These are the activations of a small neural network, seen along a few directions. Each row is one input.
In each table, some parts of the input vary, and every possible input appears once, in random order.
A made-up example of a description, with smaller parts first: one of 4 places along a line, together with either a single point or (one of 2 separate values, together with one of 5 places around a ring) or one of 11 places around a ring.
Shared parts are said once, and a part with two or three values counts as separate values.
(in the rows, 100 means zero)

Other details of the inputs shift rows strongly along two fixed directions, in all tables alike. That doesn't count.

Table:
R1: |  77 |  92 |  94 |  71 | 103 |  84 |  95 | 103 | 101 |  85 |  87 |  93 |
R2: | 129 | 102 |  67 | 146 |  99 | 122 | 107 |  88 | 146 | 123 | 111 | 142 |
R3: |  72 | 104 |  71 |  86 |  99 |  76 | 134 |  93 | 138 | 137 |  69 | 137 |
R4: | 102 | 110 | 117 | 105 |  98 |  98 |  96 | 114 |  64 | 106 |  91 |  68 |
R5: |  84 | 107 | 132 |  83 |  97 |  84 | 124 |  96 | 106 | 102 |  82 | 121 |
R6: | 121 |  87 |  68 | 124 | 105 | 117 | 123 |  79 | 136 | 121 | 138 | 128 |
R7: | 118 |  88 |  93 | 120 | 104 | 117 | 117 |  76 | 125 | 118 | 117 | 117 |
R8: |  94 | 111 | 100 |  91 |  93 |  94 |  86 | 102 | 113 | 107 |  58 | 112 |
R9: |  92 | 117 | 118 |  92 |  94 |  90 | 101 | 114 | 100 |  84 |  80 | 125 |
R10: | 126 | 102 |  89 | 134 |  97 | 121 |  94 |  91 | 123 | 109 | 104 | 118 |
R11: |  84 | 119 |  96 |  91 |  83 |  82 | 110 |  95 | 134 | 146 |  32 | 133 |
R12: |  73 | 103 |  88 |  84 | 103 |  75 | 117 |  99 | 135 | 120 |  56 | 124 |
R13: |  93 | 106 | 146 |  71 |  92 |  96 |  79 | 127 |  24 |  50 | 124 |  49 |
R14: |  85 | 111 |  92 |  86 |  93 |  88 |  99 | 116 |  79 | 110 |  82 |  85 |
R15: |  95 |  92 | 110 |  86 |  97 |  99 | 102 |  82 | 111 | 107 |  91 | 105 |
R16: |  94 | 113 | 120 |  92 |  97 |  91 |  89 | 115 |  69 | 109 |  77 |  69 |
R17: | 135 |  85 |  91 | 138 | 109 | 127 | 118 |  79 | 117 | 115 | 146 | 107 |
R18: |  84 |  93 |  84 |  77 |  98 |  91 | 110 |  94 | 109 | 104 | 100 | 103 |
R19: |  78 | 110 |  92 |  72 |  84 |  83 |  94 | 111 |  94 | 113 |  66 |  95 |
R20: | 134 | 102 |  84 | 151 | 107 | 123 | 101 |  98 | 119 | 115 | 117 | 117 |
R21: |  82 |  93 |  81 |  71 |  97 |  87 | 112 |  88 | 123 | 113 |  85 | 120 |
R22: | 129 | 110 | 117 | 137 |  98 | 118 | 108 |  96 | 117 |  95 | 112 | 140 |
R23: | 134 |  92 |  88 | 120 |  93 | 132 |  87 |  89 |  93 |  95 | 143 |  95 |
R24: | 127 |  86 |  90 | 143 | 123 | 121 | 111 |  99 |  94 |  93 | 154 |  85 |
R25: |  95 | 103 | 109 |  96 | 104 |  97 |  71 | 131 |  46 |  69 | 113 |  48 |
R26: |  91 | 112 | 100 |  97 |  94 |  88 |  90 | 113 | 106 | 109 |  61 | 100 |
R27: | 131 |  94 | 118 | 121 | 100 | 127 |  66 |  99 |  72 |  72 | 134 |  72 |
R28: | 147 |  97 |  95 | 148 |  96 | 138 | 100 |  79 | 116 | 119 | 130 | 115 |
R29: |  73 |  93 | 103 |  68 | 105 |  81 |  89 | 114 |  73 |  71 |  99 |  67 |
R30: | 119 |  78 | 100 | 110 | 112 | 122 |  83 |  93 |  83 |  63 | 159 |  77 |
R31: | 131 |  97 |  77 | 138 |  99 | 128 |  93 |  92 | 122 | 103 | 125 | 120 |
R32: |  82 | 113 |  82 | 100 |  98 |  83 | 104 | 114 | 111 | 118 |  59 | 115 |
R33: |  76 | 109 | 133 |  76 | 105 |  76 | 112 | 110 |  95 |  79 |  83 | 108 |
R34: |  81 |  96 | 115 |  84 | 115 |  82 |  90 | 121 |  60 |  75 | 104 |  50 |
R35: |  83 |  97 | 106 |  83 | 107 |  88 |  95 | 105 |  92 |  86 |  92 |  82 |
R36: |  85 |  92 | 122 |  74 | 105 |  91 |  79 | 104 |  72 |  67 | 102 |  64 |
R37: |  81 |  98 | 114 |  67 |  98 |  83 | 102 |  94 | 100 | 105 |  73 |  89 |
R38: |  78 |  95 | 101 |  87 | 114 |  82 |  96 | 122 |  65 |  77 | 111 |  59 |
R39: |  80 |  96 |  91 |  87 | 112 |  84 | 101 | 114 |  90 |  89 | 102 |  83 |
R40: |  87 | 115 | 103 |  85 |  80 |  89 | 102 |  82 | 140 | 138 |  33 | 142 |
R41: | 120 |  91 | 109 | 114 | 106 | 118 | 118 |  91 |  97 |  81 | 162 | 113 |
R42: |  82 | 117 |  94 | 101 |  97 |  81 | 104 | 113 | 110 | 122 |  48 | 113 |
R43: |  89 | 103 | 108 |  73 |  89 |  95 |  75 | 117 |  55 |  80 | 100 |  57 |
R44: |  89 | 108 |  94 |  87 |  93 |  92 |  93 | 114 |  81 | 106 |  90 |  85 |
R45: |  86 | 109 |  83 |  89 |  89 |  88 |  96 |  98 | 135 | 117 |  49 | 136 |
R46: |  78 |  95 | 106 |  72 | 105 |  83 |  94 | 102 |  98 |  88 |  79 |  88 |
R47: | 114 |  93 | 110 | 118 | 112 | 111 | 116 |  95 | 105 |  74 | 146 | 121 |
R48: |  98 |  97 | 102 | 105 | 108 |  98 | 115 |  94 | 103 | 115 | 101 |  98 |
R49: | 145 |  88 |  85 | 135 |  94 | 143 |  90 |  78 | 108 |  99 | 155 | 113 |
R50: |  91 |  98 | 111 |  95 | 110 |  92 | 111 | 105 |  77 | 104 | 104 |  72 |
R51: |  92 |  83 | 117 |  68 | 101 | 100 |  78 | 104 |  50 |  60 | 139 |  44 |
R52: |  71 | 100 |  79 |  75 | 100 |  77 | 121 | 100 | 120 | 122 |  77 | 116 |
R53: | 138 |  98 | 109 | 127 |  95 | 132 |  88 |  86 |  92 | 104 | 125 |  92 |
R54: | 134 | 108 | 137 | 129 |  96 | 123 | 105 |  95 |  82 |  90 | 129 | 107 |
R55: | 133 |  94 |  84 | 133 |  97 | 130 |  87 |  85 | 125 |  99 | 125 | 126 |
R56: |  77 | 101 |  72 |  92 | 102 |  82 | 120 |  95 | 146 | 121 |  69 | 136 |
Each input here is: one of 2 separate values, together with one of 4 places along a line, together with either a single point or one of 6 places along a line.
- The inputs of R34 and R20 match in every part but the choice among 2 separate values. If R50 is changed in the same way as R34 into R20, which row does it become? => R4
- The inputs of R29 and R31 match in every part but the choice among 2 separate values. If R1 is changed in the same way as R29 into R31, which row does it become? => R45
- Change only the choice among 2 separate values in R46. List by row number the other rows that result. => R8
- Which other rows agree with R40 in the choice among 2 separate values and the place on the line of 4? List them by row number. => R4, R11, R16, R28, R53, R54
- Change only the place on the line of 4 in R22. List by row number the other rows that result. => R9, R13, R54

Table:
R57: | 117 | 112 |  85 | 127 |  89 | 110 | 108 |  95 | 121 | 130 |  91 | 128 |
R58: | 111 |  85 |  92 | 110 | 111 | 110 | 110 |  92 |  88 | 101 | 139 |  82 |
R59: | 102 |  92 | 100 | 108 | 114 | 101 | 136 |  85 | 130 | 109 | 119 | 126 |
R60: | 122 | 103 |  91 | 128 |  96 | 116 | 109 |  81 | 141 | 113 | 103 | 158 |
R61: |  69 | 112 |  99 |  69 |  86 |  76 |  94 |  98 | 124 | 124 |  30 | 118 |
R62: |  97 |  86 |  99 |  95 | 112 |  99 |  95 | 118 |  60 |  68 | 140 |  54 |
R63: | 129 |  95 | 115 | 128 | 106 | 122 |  77 | 109 |  57 |  84 | 133 |  52 |
R64: | 146 | 103 | 104 | 163 | 107 | 136 | 105 |  94 | 103 | 100 | 147 | 121 |
R65: |  88 | 119 |  97 |  97 |  92 |  85 |  97 | 118 | 100 | 110 |  60 | 106 |
R66: | 101 |  92 | 122 |  90 | 108 | 106 |  84 | 109 |  57 |  55 | 141 |  67 |
R67: | 107 |  98 |  80 | 103 |  95 | 108 | 110 |  85 | 125 | 115 | 109 | 127 |
R68: | 110 |  95 |  62 | 121 |  96 | 111 | 121 |  81 | 162 | 123 | 101 | 160 |
R69: |  61 |  99 | 118 |  48 |  98 |  73 |  78 | 113 |  64 |  80 |  70 |  54 |
R70: |  76 | 120 | 100 |  81 |  86 |  74 | 108 | 101 | 116 | 139 |  28 | 122 |
R71: | 106 |  82 |  91 | 110 | 118 | 105 |  97 | 105 |  84 |  79 | 140 |  68 |
R72: | 131 |  86 | 118 | 118 | 111 | 127 | 103 |  87 |  90 |  73 | 162 |  89 |
R73: | 132 |  93 | 108 | 118 |  97 | 129 |  84 |  93 |  77 |  92 | 139 |  79 |
R74: |  89 | 108 |  98 |  89 |  95 |  90 |  86 | 103 | 113 | 102 |  64 | 107 |
R75: | 104 |  87 |  93 | 102 | 107 | 106 | 103 | 105 |  74 |  87 | 145 |  71 |
R76: | 122 | 105 |  73 | 125 |  87 | 118 | 113 |  80 | 153 | 138 |  93 | 159 |
R77: |  43 | 108 | 104 |  51 | 106 |  55 | 119 | 114 | 106 | 103 |  50 | 113 |
R78: | 106 |  89 |  63 | 124 | 109 | 107 | 131 |  75 | 161 | 140 | 100 | 147 |
R79: | 110 | 101 | 122 | 100 |  94 | 105 |  99 |  92 | 101 |  92 | 101 | 107 |
R80: | 119 |  83 | 106 | 103 | 103 | 121 |  85 |  94 |  65 |  80 | 150 |  61 |
R81: |  64 | 112 | 116 |  52 |  87 |  71 |  72 | 129 |  62 |  76 |  59 |  66 |
R82: | 112 | 110 | 126 | 115 |  98 | 103 | 105 | 104 |  91 | 100 |  97 |  98 |
R83: |  55 | 106 |  94 |  54 |  96 |  65 |  96 | 108 | 115 | 102 |  39 | 104 |
R84: |  69 | 116 | 123 |  69 |  96 |  70 |  74 | 132 |  60 |  85 |  50 |  56 |
- The inputs of R60 and R77 match in every part but one. If R74 is changed in the same way as R60 into R77, which row does it become? => R71
- What do these inputs look like to the network? => one of 4 places along a line, together with either one of 2 separate values or one of 5 places around a ring
- Change only the place on the ring of 5 in R83. List by row number the other rows that result. => R67, R68, R69, R80
- Change only the choice among 2 separate values in R72. List by row number the other rows that result. => R66
- Which other rows agree with R63 in the place on the line of 4? List them by row number. => R57, R64, R65, R70, R82, R84

Table:
R85: |  98 |  96 |  69 | 110 | 104 | 100 | 119 |  93 | 127 | 118 | 107 | 133 |
R86: | 100 |  94 |  74 | 118 | 109 |  99 | 126 |  89 | 131 | 124 | 109 | 131 |
R87: | 127 |  79 | 120 | 107 | 108 | 124 |  84 |  97 |  58 |  53 | 179 |  64 |
R88: | 138 |  94 | 130 | 119 |  97 | 133 |  72 | 102 |  55 |  59 | 158 |  65 |
R89: |  92 |  95 | 106 |  89 | 105 |  96 | 124 |  84 | 132 | 110 |  90 | 123 |
R90: | 117 |  94 |  86 | 115 | 100 | 116 | 130 |  73 | 145 | 119 | 123 | 155 |
R91: |  59 | 104 | 126 |  47 |  97 |  66 | 110 | 106 |  82 |  93 |  71 |  88 |
R92: | 139 |  94 | 136 | 129 | 102 | 131 |  87 | 100 |  51 |  72 | 162 |  63 |
R93: | 116 | 108 | 116 | 108 |  88 | 114 | 100 |  94 |  98 |  99 | 106 | 110 |
R94: | 111 |  91 |  69 | 129 | 114 | 108 | 128 |  84 | 148 | 124 | 111 | 134 |
R95: |  84 |  98 |  95 |  96 | 107 |  82 | 122 |  97 | 117 | 114 |  92 | 129 |
R96: | 125 |  76 | 125 | 107 | 114 | 125 |  83 |  96 |  57 |  51 | 176 |  55 |
R97: | 114 | 108 |  87 | 130 |  98 | 105 | 111 |  95 | 124 | 131 |  90 | 130 |
R98: | 114 |  78 | 100 | 100 | 112 | 120 |  75 | 104 |  54 |  63 | 158 |  32 |
R99: | 135 |  92 | 105 | 121 |  97 | 132 |  64 | 107 |  52 |  73 | 151 |  45 |
R100: | 134 |  93 | 124 | 130 | 108 | 127 |  71 | 109 |  55 |  59 | 153 |  60 |
R101: | 104 | 114 | 110 | 106 |  92 | 100 |  96 | 112 |  90 |  95 |  92 | 105 |
R102: | 113 | 103 |  91 | 108 |  94 | 113 |  86 |  98 | 106 | 109 |  90 |  90 |
R103: | 104 | 114 |  96 | 106 |  91 |  98 |  93 | 114 |  88 | 103 |  88 |  93 |
R104: | 117 |  85 |  65 | 128 | 110 | 116 | 122 |  73 | 147 | 133 | 116 | 129 |
R105: | 123 | 101 |  79 | 132 |  96 | 118 | 108 |  83 | 137 | 138 |  88 | 123 |
R106: |  88 | 101 |  85 |  92 | 101 |  92 | 114 |  97 | 133 | 102 |  92 | 134 |
R107: |  77 | 110 | 135 |  70 |  91 |  79 |  91 | 106 |  80 |  96 |  57 |  88 |
R108: | 110 | 111 | 101 | 123 |  98 | 103 | 116 |  96 | 122 | 121 |  87 | 136 |
R109: |  55 |  99 | 100 |  56 | 105 |  64 |  91 | 117 |  87 |  88 |  63 |  80 |
R110: | 105 |  90 |  81 | 107 | 105 | 108 | 113 |  90 | 108 | 116 | 119 |  96 |
R111: | 125 | 107 |  74 | 136 |  93 | 118 | 103 |  91 | 142 | 123 |  95 | 144 |
R112: |  54 | 102 |  97 |  52 |  98 |  64 |  91 | 120 |  84 |  87 |  65 |  82 |
R113: | 129 | 102 |  99 | 132 |  94 | 124 | 108 |  74 | 147 | 119 |  98 | 152 |
R114: | 107 | 108 | 115 | 114 | 103 |  99 |  99 | 105 |  97 |  98 |  89 | 101 |
R115: |  65 | 117 | 114 |  69 |  95 |  66 |  90 | 124 |  83 | 104 |  35 |  76 |
R116: |  41 | 109 | 122 |  39 | 106 |  51 | 104 | 123 |  79 |  83 |  45 |  72 |
R117: |  50 | 104 | 112 |  49 | 103 |  60 |  97 | 116 |  93 |  82 |  55 |  89 |
R118: |  92 | 107 |  93 |  99 |  91 |  91 | 100 |  98 | 107 | 134 |  66 | 112 |
R119: | 123 | 105 |  77 | 137 |  99 | 117 | 103 |  89 | 143 | 123 |  91 | 137 |
R120: | 132 |  98 | 121 | 125 | 103 | 127 |  72 | 113 |  54 |  57 | 153 |  63 |
R121: |  58 | 100 |  89 |  47 |  94 |  70 |  89 | 110 |  92 | 100 |  62 |  82 |
R122: |  68 | 115 | 107 |  59 |  82 |  74 |  81 | 120 |  73 | 108 |  46 |  75 |
R123: |  47 | 110 | 111 |  43 |  96 |  57 | 106 | 123 |  81 |  87 |  57 |  89 |
R124: | 112 |  91 |  59 | 117 | 100 | 115 | 121 |  79 | 141 | 132 | 116 | 135 |
- The inputs of R103 and R122 match in every part but one. If R85 is changed in the same way as R103 into R122, which row does it become? => R124
- What do these inputs look like to the network? => one of 2 separate values, together with one of 4 places along a line, together with one of 5 places around a ring
- A walk changes only the place on the line of 4. It starts at R96 and steps to R117. List the rest of the walk in order. => R109, R98
- Change only the choice among 2 separate values in R110. List by row number the other rows that result. => R118
- Change only the choice among 2 separate values in R93. List by row number the other rows that result. => R90
